A small network was shown many inputs. Here are its activations along a few directions, one row for each input.
Each table varies a few parts of the input and shows all the possible inputs, shuffled.
Descriptions start from the smaller parts, as in this example, which fits no table here: line(6) and (point or ring(9) or (values(2) and ring(5))).
Shared parts are said once, and a part with two or three values counts as separate values.

Rows:
R1: [-23  34  18  39 -19  12 -38  62   6   4  33 -53 -33 -16 -82]
R2: [ -9   8 -47   3  25 -12 -17 -57  -9 -37 -38  10  37  45  89]
R3: [ 55   3 -69  26  25  33 -34 -15 -10  36  45  17 -14   9 -96]
R4: [-35 -22  15 -30 -15  -2 -17   0  -5 -33 -75 -42 -19  13  78]
R5: [-45  -5 -14  -3  24 -22 -20 -27  22 -50 -48 -11 -23  23  98]
R6: [ 28 -76  47 -29 -34 -11  23 -16  -3  -8 -62 -56  30  35  64]
R7: [  2  55 -40  60  19   3 -40   1   1 -11  75   4  16  30 -70]
R8: [  43 -111   42  -34  -29   11   26    7  -31  -15  -66   -6    5  -20
   70]
R9: [ 41 -16  53  46 -42  -2  -3  41   3  28  46 -63  10   5 -96]
R10: [-68  70  15 -97   9 -30  89 -41  15  28 -21 112  24 -42 105]
R11: [-36  46  -7  64  24  -4 -44  29  30 -12  61 -22 -34  -4 -65]
R12: [ 39 -45 -76 -22  33  26  -5 -73 -16   7 -76  27  12  25  60]
R13: [-51 119  20 -48  14 -17  70  25  25  52  82 101   8 -59 -59]
R14: [ 57 -59  44  25 -34  17   9  64 -28  10  44 -19 -18 -44 -95]
- What is each input in this table made of? => values(2) and (point or line(6))
- The inputs of R11 and R5 match in every part but the values(2) part. If R3 is changed in the same way as R11 into R5, which row does it become? => R12

Rows:
R15: [ 42 -52  23 -20 -34  20  17   3 -21  27 -43 -36  20   3  -1]
R16: [-10  22   6 -75   3  -1  50 -16   5  31 -18  56  11 -14  28]
R17: [  24   46  -19   62   12    0  -12    2    7   16   94    9   24   17
 -104]
R18: [-38  19  21 -19  -7 -22  30 -17  13   3 -24  23  -4 -20  65]
R19: [  9  -6 -47  12  37   3  -8 -26  -5 -25 -21  25  12   6  34]
R20: [ 22 -59  18 -24 -10  14  12   2 -21  -3 -14  18   4 -15  36]
R21: [ 38 -31 -30  22   1  18 -24 -28  -4  13 -38 -41  16  40  -4]
R22: [ -14   23   21   36   -3    9  -21   67   17   19   52  -25  -53  -43
 -100]
R23: [-42  33  18 -53  11 -18  40 -15  30  13 -21  27   1  -3  47]
R24: [ 11 -50  31  -3 -17 -19   6   2   3 -24 -24 -38 -14   9  27]
R25: [ 11 -40  38   1 -26   1   2   2   7   8 -46 -62  11  13  15]
R26: [ -20   45   -8   41    4   18  -51   55    2    4   53  -28  -49  -18
 -101]
R27: [  16    8    8   12  -14   29   -7   63   -6   32   52    5  -42  -55
 -118]
R28: [  8 -26   8 -29   3   2  34   4 -23 -13 -29  38  15 -29  38]
R29: [ -1  42  46  43 -15 -22  13  42  20  18  89 -10  18  -8 -85]
R30: [-27   8 -14  -2  15  -6  -6  -3  -7 -44 -28   4   9   7  55]
R31: [-24 -14  20  -7  10 -16  24   5   5 -33 -30  11   5 -16  56]
R32: [  29   27   34   20  -23   -4   27   38   -7   34   90   18   27  -20
 -103]
R33: [-44  40 -14 -15  -1 -13   0 -26  -1  -9 -22  16   1   3  63]
R34: [ -6   7   9 -41 -13  -5  39 -19 -13  21 -23  53   6 -32  47]
R35: [   8   27  -43   56   24   29  -45   27    4   16   56   -3  -46  -16
 -118]
R36: [ -4  64  14  47  -9 -12 -16  30   7   3  90 -16  22  14 -86]
R37: [ 43 -61  18 -25 -24  -1  19   3 -26  -4 -20 -13  -5  -2   9]
R38: [ 40 -40 -37  18  11  -1 -24 -28  -8 -18 -16 -19  -8  34   8]
R39: [-47  54 -17 -49  16  -9  10 -25  16   1 -20  20   7  19  45]
R40: [  5 -16   5   7 -22   7 -29  -5  -5  -4 -46 -63  15  37  15]
R41: [ 21 -35 -36  18  26  14 -31 -29  -3 -16  -8  12   1  20  34]
R42: [-15  37 -50 -35  38   0   9 -50  18  19 -13  39  10  19  23]
R43: [-15 -21  -3   4   2   4 -29  -6  -5 -36 -16  -8  -1  21  54]
R44: [-11 -46  31  -2  -3  -4   1   2   8 -24 -17  -7  -5  -3  54]
R45: [-11  23 -47  -2  22  -5  -2 -51   0  10 -15  36   5   2  41]
R46: [  5 -25  -3   3 -12 -11 -25  -5 -10 -36 -24 -39 -10  33  28]
- The inputs of R26 and R27 match in every part but one. If R36 is changed in the same way as R26 into R27, which row does it become? => R32
- What is each input in this table made of? => line(4) and (values(2) or line(6))
- Which other rows agree with R24 in the line(4) part? List them by row number. => R18, R22, R23, R25, R29, R31, R44
- Start at R19 and move only the line(4) part, one step at a time. The first step leads to R30. Which rows follow, in order? => R31, R28
